These are the activations of a small neural network, seen along a few directions. Each row is one input.
Each table varies a few parts of the input and shows all the possible inputs, shuffled.
A made-up example of a description, with smaller parts first: ring(5) and (point or (values(2) and line(4)) or line(11)).
Shared parts are said once, and a part with two or three values counts as separate values.
In the rows, 128 means zero.

A family of inputs:
row 1: [116 116 170 154 110 133  98 103 149 134 156 143 100]
row 2: [131 141  58 118 166 149 111 193 133 123  94 144 110]
row 3: [138 166  64 120 163 139 125 159 146 109 120 154  76]
row 4: [127 126 150 141 103 119 103 100 147 130 150 132 112]
row 5: [123 149 180 165 104 135 116  67 154 116 160 153  68]
row 6: [120 107 119  99 149 124 156 176  87 135 104 105 203]
row 7: [148 122 123 101 144 108 164 151  97 127 107 114 159]
row 8: [134 158 161 153  97 121 120  64 152 113 155 141  80]
row 9: [127  98 128 127 114 123 123 135 127 143 120 111 147]
row 10: [118  97 119 109 141 135 135 163 100 145 110 102 202]
row 11: [153 148 130 102 140  99 177 118 110 113 132 124 124]
row 12: [133 124 135 128 111 114 136 102 140 129 145 121 112]
row 13: [157 170 140 123 128 112 172  68 128 106 142 130  90]
row 14: [151 138 129 112 133 110 155 105 123 123 137 120 122]
row 15: [109  90 163 153 113 142  84 135 137 149 130 134 134]
row 16: [159 180 140 113 135 101 194  80 116  96 136 135  91]
row 17: [ 81  76 159 151 117 157  76 159 124 157 128 127 178]
row 18: [100  84 124 125 119 139 116 160 116 151 118 103 191]
row 19: [144 198  75 134 158 141 143 122 151  92 125 164  44]
row 20: [121 100 144 141 105 128  89 132 135 145 125 123 147]
row 21: [146 112 123 110 136 119 142 138 111 138 112 110 157]
row 22: [140 157 146 139 106 116 154  66 145 111 150 130  80]
row 23: [ 94  86 139 139 110 143  82 156 123 153 123 116 191]
row 24: [103 127  53 115 171 166 103 218 122 132  92 135 154]
The inputs of row 3 and row 24 match in every part but one. If row 14 is changed in the same way as row 3 into row 24, which row does it become?
Answer: row 10
Describe the family of inputs behind these rows.
Answer: line(4) and (point or line(5))
Change only the line(5) part in row 8. List by row number the other rows that result.
Answer: row 5, row 13, row 16, row 22

A family of inputs:
row 25: [170 139 163 113 153  90 180  93 133 115 164 151  47]
row 26: [114  66 167 137  86 131  85 118 129 167 131  91 185]
row 27: [149 140 191 145  73  92 135  20 156 121 185 125  88]
row 28: [105 133 162 135 157 164 105 172  90 129  99 142 184]
row 29: [ 82 116  92 116 141 171 150 155 115 137 125  95 188]
row 30: [136 106 109 143 153 139  89 165 169 138 135 165  34]
row 31: [163 112  73  91 130 114 115 167 115 144  85  93 178]
row 32: [102 172 129 172 146 174  62 150 151 111 120 189  78]
row 33: [159 123 162 114 146 100 176 126 123 121 136 140  67]
row 34: [112 105 135 175  74 142  42  94 189 144 154 138  78]
row 35: [138  66 142 105 163 128 133 188 109 157 113 118 143]
row 36: [ 95 138  98 132 136 157 177 116 118 122 125 110 154]
row 37: [177 135  79 108 125 100 142 128 118 128  86 107 143]
row 38: [198 187  94 100 122  74 163  71 140 100 138 123  80]
row 39: [126 189 182 142 140 136 149 108 103  92 122 164 107]
row 40: [118 155 168 151 151 150 132 133  93 113 100 157 149]
row 41: [128  89 174 153  79 117 113  79 133 150 133 107 151]
row 42: [ 78 154  59 153 131 181 105 133 175 118 145 142  82]
row 43: [ 62 100  82 114 140 160 137 185 110 141 131 100 217]
row 44: [162 152  40 130 121 125  71 145 176 124 108 137  70]
row 45: [187 170  93 100 114  85 159 103 130 106 110 112 101]
row 46: [118  50 132 102 163 117 120 218 104 160 119 124 171]
row 47: [102 172 113 124 125 142 193  91 129 101 148 116 113]
row 48: [137 206 183 141 147 125 153  75 113  86 150 175  87]
row 49: [ 93  51 156 135  85 120  72 149 124 171 137  96 214]
row 50: [ 86 117 151 133 156 153  93 202  87 132 105 147 213]
row 51: [151  89 148 121 158 115 159 150 112 142 113 134 109]
row 52: [113 188 114 122 132 131 197  58 140  94 176 127  93]
row 53: [142  96  62  88 128 103 102 196 111 148  91  99 207]
row 54: [137 124 189 146  67 103 130  53 145 128 157 114 109]
Describe the family of inputs behind these rows.
Answer: values(5) and (point or line(5))
The inputs of row 41 and row 37 match in every part but the values(5) part. If row 49 is changed in the same way as row 41 into row 37, which row does it become?
Answer: row 53
A walk changes only the line(5) part. It starts at row 43 and steps to row 29. List the rest of the walk in order.
Answer: row 36, row 47, row 52
Change only the values(5) part in row 42. List by row number the other rows that result.
Answer: row 30, row 32, row 34, row 44

A family of inputs:
row 55: [142 128 143 142 101 102 108 100 154 126 148 143  85]
row 56: [119 109 114 125  92 108 121 117 134 137 137 103 164]
row 57: [109 160 112 141 141 146 156 105 127 111 136 140 121]
row 58: [125  90 151 142  94 107  87 125 143 146 140 127 133]
row 59: [134 109 114 127  96 127 119 107 133 143 118  93 162]
row 60: [166 135 120 106 124  81 158 117 124 120 130 124 111]
row 61: [116 141 148 158 142 144 122 113 136 120 139 165  90]
row 62: [106  86 160 142 117 141 105 138 140 148 141 125 122]
row 63: [123 108  28 118 152 152  67 216 153 144  93 133 122]
row 64: [157 128 142 145 106 120 105  89 153 133 129 132  83]
row 65: [ 89 144 130 136 125 158 127 144 111 121 115 124 173]
row 66: [150  97 128 106 117  87 138 142 114 139 122 110 159]
row 67: [135 147 107 125  99 103 141  92 145 117 145 118 116]
row 68: [ 92 123 120 141 135 153 137 131 116 132 128 125 169]
row 69: [151 147 106 127 103 121 139  81 144 123 126 107 114]
row 70: [107 127 125 121 123 140 118 125 124 133 141 111 173]
row 71: [165  97 127 108 121 105 135 132 113 146 103 100 157]
row 72: [140  90 150 145  99 125  85 115 142 152 121 116 131]
row 73: [131  94 137 106 139 121 156 155 111 141 123 108 147]
row 74: [121 132 144 117 150 135 143 168  91 123 100 131 168]
row 75: [142 147  20 121 159 145  87 192 165 123 102 147  74]
row 76: [140 148 126 121 166 123 172 130 107 113 121 146 116]
row 77: [ 99 106 123 125 115 143 139 130 131 139 138 102 152]
row 78: [114 162 159 153 132 149 112 126 130 109 127 163  94]
row 79: [131 146 153 138 131 132 105 108 143 121 153 151  94]
row 80: [138 115 138 101 148 117 135 150 104 135 126 118 169]
row 81: [123 124 152 142 122 135 125 112 150 127 149 141  74]
row 82: [181 135 120 109 128  99 155 106 123 126 111 114 108]
row 83: [107 181 122 136 131 151 146 118 121 100 124 139 125]
row 84: [123 111 133 121 160 130 153 155  97 134 113 132 164]
row 85: [114 108 161 138 125 138  85 133 133 142 145 135 143]
row 86: [ 96 124 167 154 126 155  93 152 119 130 119 148 142]
row 87: [116 143 115 125 121 137 159 104 141 118 146 117 104]
row 88: [138 169 136 117 156 128 162 143 101 102 108 145 120]
row 89: [147 131 129 106 146 114 175 129 121 121 131 123  99]
row 90: [155 153 131 102 155 111 155 125 113 115 134 133 120]
row 91: [124 165 117 121 130 134 138 100 134 112 150 126 125]
row 92: [ 99 104 156 158 137 150 103 138 125 140 131 149 138]
Describe the family of inputs behind these rows.
Answer: values(2) and (point or (values(3) and line(6)))
Change only the values(2) part in row 74. List by row number the other rows that result.
Answer: row 88
Change only the values(3) part in row 87. List by row number the other rows that result.
Answer: row 81, row 89

A family of inputs:
row 93: [143 166 122 145 109 116 131  82 167 106 151 150  39]
row 94: [154 174 106 129 132 116 140  86 163 105 156 150  40]
row 95: [164 182  98 132 132 121 152  85 156 100 132 146  39]
row 96: [115  76 151 141 132 143  80 168 125 157 115 132 152]
row 97: [ 81 112 104 136 130 159 101 179 124 136 115 126 170]
row 98: [155 183 140 125 139 117 165  94 116  99 123 143 100]
row 99: [148 113  97 105 124 114 136 143 113 138 101  97 173]
row 100: [134 166 163 138 115 113 143  91 127 104 143 147 100]
row 101: [139 104 105 102 124 108 124 144 120 142 126 101 174]
row 102: [141 156 141 159 105 130 109  65 174 116 157 150  40]
row 103: [132 155 182 152 111 127 121  73 134 115 149 148 101]
row 104: [138 103 108 114 159 134 123 189 107 141  89 127 151]
row 105: [127  97 120 118 100 109 115 140 124 144 121 101 172]
row 106: [ 79 102 123 151 126 172  79 161 131 147 121 127 172]
row 107: [132 127 141 111 138 115 173 110 116 125 147 117 133]
row 108: [142 136 133 114 138 120 185 109 108 121 122 113 132]
row 109: [126  86 139 132  96 122  93 123 131 155 127 102 173]
row 110: [ 92 120  89 120 153 158 110 183 121 135 120 127 172]
row 111: [119 109 176 141 110 130 142  88 127 137 148 118 133]
row 112: [117  87 132 127 135 129 102 186 118 146 109 131 151]
row 113: [145 174 148 122 139 112 152  95 123 103 148 147 101]
row 114: [121 120 157 127 114 116 164 106 120 126 142 117 132]
row 115: [102 128  81 123 153 163 122 182 113 131  95 122 171]
row 116: [128  95 117 111 159 129 111 191 115 145 114 131 152]
Describe the family of inputs behind these rows.
Answer: line(4) and line(6)
The inputs of row 99 and row 95 match in every part but the line(6) part. If row 101 is changed in the same way as row 99 into row 95, which row does it become?
Answer: row 94
